Here are a small network's activations along a few directions, averaged over the inputs that share one value of a field.
Values that are neighbours, or in one group, have similar rows; names and order tell nothing.
In the rows, 500 means zero.
Strong random noise was added to every row along 13 fixed directions; ignore it. To show where, here is one row again and again, with new noise each time:
[619 676 588 595 446 650 416 540 439 551 599 548 565 472 554 508 556 529
 301 492 518 781 246 446 439 716 626]
[447 819 660 575 386 533 424 645 254 535 602 455 428 413 357 307 518 531
 570 437 618 792 498 611 376 543 613]
[413 535 398 305 241 769 425 400 491 595 344 518 474 413 343 740 442 747
 526 333 442 439 490 461 411 373 429]
[532 543 579 613 453 531 699 517 469 462 434 432 497 445 436 596 445 571
 329 510 524 525 457 599 500 569 547]
[530 595 633 515 303 444 382 762 302 379 534 437 346 444 541 466 446 484
 388 524 423 570 444 440 540 662 688]
[480 373 651 541 551 467 459 451 214 325 594 562 595 411 566 440 476 355
 516 490 552 626 445 528 435 646 485]
[461 466 538 506 374 472 616 649 500 376 514 423 474 490 375 482 356 593
 437 452 318 336 574 624 594 433 633]
[558 711 481 513 487 655 291 436 470 670 503 547 411 512 568 480 587 559
 516 478 639 712 374 375 423 547 563]
[548 505 430 277 459 538 422 305 400 482 559 640 609 612 488 516 533 562
 758 411 558 458 644 449 537 443 270]
[467 651 503 555 540 537 511 382 432 558 575 453 356 522 464 309 508 638
 587 582 711 526 594 610 517 476 604]
[440 550 414 566 565 416 540 513 811 607 506 495 498 514 581 543 653 395
 524 349 421 547 507 417 417 312 465]
[548 448 495 374 471 437 497 500 382 324 666 599 789 474 351 288 424 627
 566 479 322 424 543 593 622 587 499]
[585 697 718 607 508 470 689 420 594 448 478 598 643 630 491 643 613 463
 609 418 603 644 581 553 512 521 291]
[409 640 538 435 243 372 628 549 347 424 701 486 458 444 575 626 670 347
 492 335 542 711 595 475 321 539 333]
[486 500 781 626 487 520 543 567 557 371 529 415 356 560 620 529 551 484
 468 630 589 517 515 564 579 591 589]


Values of P:
p12: [500 585 451 600 417 577 764 494 699 576 526 351 363 568 406 601 429 697
 273 556 481 351 525 632 590 494 615]
p4: [754 612 531 472 537 492 395 490 103 478 318 642 525 598 534 577 365 503
 546 582 680 603 488 377 596 704 439]
p1: [488 657 495 597 410 488 473 445 642 420 610 657 506 575 609 529 548 549
 425 557 479 501 486 399 555 642 583]
p5: [543 480 465 564 582 401 498 406 580 532 386 482 368 531 614 492 542 468
 508 671 546 341 515 440 589 501 566]
p2: [680 716 546 454 526 378 674 411 524 461 640 564 724 562 462 388 678 614
 521 610 621 606 564 541 614 717 331]
p6: [391 535 668 370 270 386 642 406 515 351 629 581 489 663 542 686 570 418
 718 462 562 463 810 568 539 486 231]
p11: [483 375 482 512 647 539 743 187 410 579 209 567 656 410 369 764 448 425
 564 442 710 551 532 565 368 422 214]
p8: [646 530 385 571 447 547 665 536 442 570 285 579 568 634 370 786 315 421
 372 363 373 388 446 495 501 415 408]
p9: [579 536 434 541 446 494 192 506 204 498 415 680 243 656 638 513 271 290
 562 454 545 479 500 280 540 502 676]
p3: [374 470 559 436 417 538 352 567 670 430 454 534 349 646 529 543 399 578
 731 499 427 252 694 514 634 333 538]
p10: [340 753 371 630 532 338 509 371 598 659 625 627 448 612 471 384 544 324
 783 269 499 546 710 558 327 155 453]
p7: [463 442 591 393 459 557 376 695 449 488 562 427 467 513 469 487 556 389
 588 461 485 557 489 478 422 479 375]
Each value of P is a pair of two hidden parts, and every pair occurs once (3 first parts, 4 second parts).
- Changing only the second part turns p9 into p7. p6 has the same second part as p9; what does that change turn p6 into? => p12
- Changing only the second part turns p10 into p3. p8 has the same second part as p10; what does that change turn p8 into? => p1

Values of Y:
y4: [525 587 639 407 448 605 392 417 571 493 154 536 622 389 355 669 497 808
 643 548 567 481 515 448 552 607 284]
y5: [340 264 608 364 426 537 359 454 713 411 701 459 423 526 750 540 719 400
 583 635 473 421 522 448 468 527 397]
y12: [468 538 695 663 648 411 386 310 492 401 618 593 456 538 669 340 607 416
 630 575 620 560 496 478 565 608 590]
y9: [552 408 508 471 661 386 370 590 431 496 297 449 492 419 440 376 449 442
 597 499 440 458 472 407 549 437 531]
y2: [472 589 467 460 368 349 543 377 384 331 453 663 707 411 315 427 434 679
 609 529 375 326 636 551 604 582 438]
y1: [682 539 475 665 590 389 690 557 595 495 495 484 441 634 661 599 488 379
 295 492 441 466 425 441 605 505 616]
y7: [478 645 428 572 354 346 607 568 436 427 668 651 580 591 462 511 474 297
 514 286 350 538 576 492 443 444 465]
y11: [487 585 594 382 425 616 345 554 632 539 496 497 545 472 490 467 652 679
 538 646 527 595 461 475 538 601 511]
y6: [463 600 562 422 409 292 549 760 714 499 316 390 480 393 387 481 623 563
 509 595 469 514 612 472 539 516 434]
y3: [528 373 488 589 799 253 583 817 525 517 493 283 326 625 590 327 475 236
 604 520 542 428 663 557 545 286 506]
y10: [575 530 554 633 617 482 709 655 760 500 504 450 470 750 527 586 472 384
 510 397 473 434 584 565 575 309 450]
y8: [673 375 428 428 592 313 493 619 426 587  47 445 500 425 488 711 407 357
 493 506 504 460 492 308 534 525 292]
Each value of Y is a pair of two hidden parts, and every pair occurs once (3 first parts, 4 second parts).
- Changing only the second part turns y7 into y6. y2 has the same second part as y7; what does that change turn y2 into? => y11
- Changing only the second part turns y10 into y9. y4 has the same second part as y10; what does that change turn y4 into? => y12

Values of W:
w8: [297 608 973 633 291 412 410 684 219 130 579 569 428 453 441 409 393 478
 697 524 539 555 677 680 533 667 606]
w10: [453 760 267 402 449 292 433 445  56 625 214 505 430 212 188 319 433 612
 697 384 645 542 620 451 349 439 412]
w4: [615 622 645 751 643 585 275 564 586 524 507 660 569 624 526 329 393 458
 465 576 459 636 331 468 594 620 773]
w6: [589 466 351 404 627 491 270 374 518 448 589 682 541 687 490 192 322 706
 678 574 435 275 611 462 788 481 709]
w5: [645 139 483 393 623 513 406 623 344 419 550 445 509 640 578 449 281 307
 513 500 311 279 451 498 630 440 517]
w7: [362 564 438 732 737 417 394 393 744 596 466 588 539 434 530 412 560 382
 620 261 425 589 457 399 374 263 587]
w3: [693 512 347 312 434 578 440 820 765 615 481 496 666 715 324 463 395 559
 543 447 158 278 500 483 673 322 455]
w2: [407 697 639 588 277 512 421 616 781 432 369 482 336 449 391 504 418 809
 440 511 261 326 494 499 686 470 872]
w9: [794 613 759 514 347 472 643 895 385 308 472 354 408 657 560 619 438 558
 236 684 471 518 463 506 744 781 585]
w1: [662 770 617 806 662  46 455 628 511 527 298 652 435 602 748 559 655  17
 605 438 546 732 511 220 485 549 434]
The values of W form a ring.
- Name the neighbours of w5, in listed order. => w10, w1
- Name the neighbours of w4, in listed order. => w8, w3
- What is the length, in steps, of the shortest route from w9 to w2? => 2

Values of C:
c3: [621 310 234 387 528 283 919 516 346 527 582 299 513 483 453 479 465 412
 273 645 557 360 609 635 525 536 353]
c4: [623 546 503 318 354 610 667 468 339 485 510 265 293 560 459 517 531 816
 410 822 751 330 612 622 648 677 394]
c1: [333 307 418 432 441 834 232 258 662 637 569 587 517 418 689 705 669 492
 415 493 497 584 271 366 270 518 459]
c7: [314 607 426 536 373 554 700 271 898 529 641 525 664 235 551 565 825 778
 209 642 567 664 375 519 376 737 512]
c6: [652 666 573 438 358 402 485 981 337 513 315 260 233 538 458 598 459 483
 426 518 507 515 525 412 565 540 476]
c2: [740 529 234 446 565 670 242 324 392 684 338 630 383 553 717 644 401 577
 360 463 594 534 279 164 524 599 604]
c9: [298 552 680 417 355 454 461 500 592 388 812 433 448 468 465 246 653 596
 661 613 482 486 647 660 562 501 618]
c5: [355 202 582 364 602 442 533 582 754 395 515 355 505 541 476 430 577 462
 704 506 321 225 652 597 601 237 416]
c8: [697 528 265 410 428 488 660 662 437 593 368 454 663 441 343 602 388 604
 238 526 415 481 407 478 516 633 390]
c10: [256 292 567 449 543 626 315 411 226 439 566 500 422 413 428 373 323 447
 723 397 544 503 582 625 402 318 609]
The values of C form a ring.
- Name the neighbours of c5, in listed order. => c4, c9
- Name the neighbours of c10, in listed order. => c7, c2
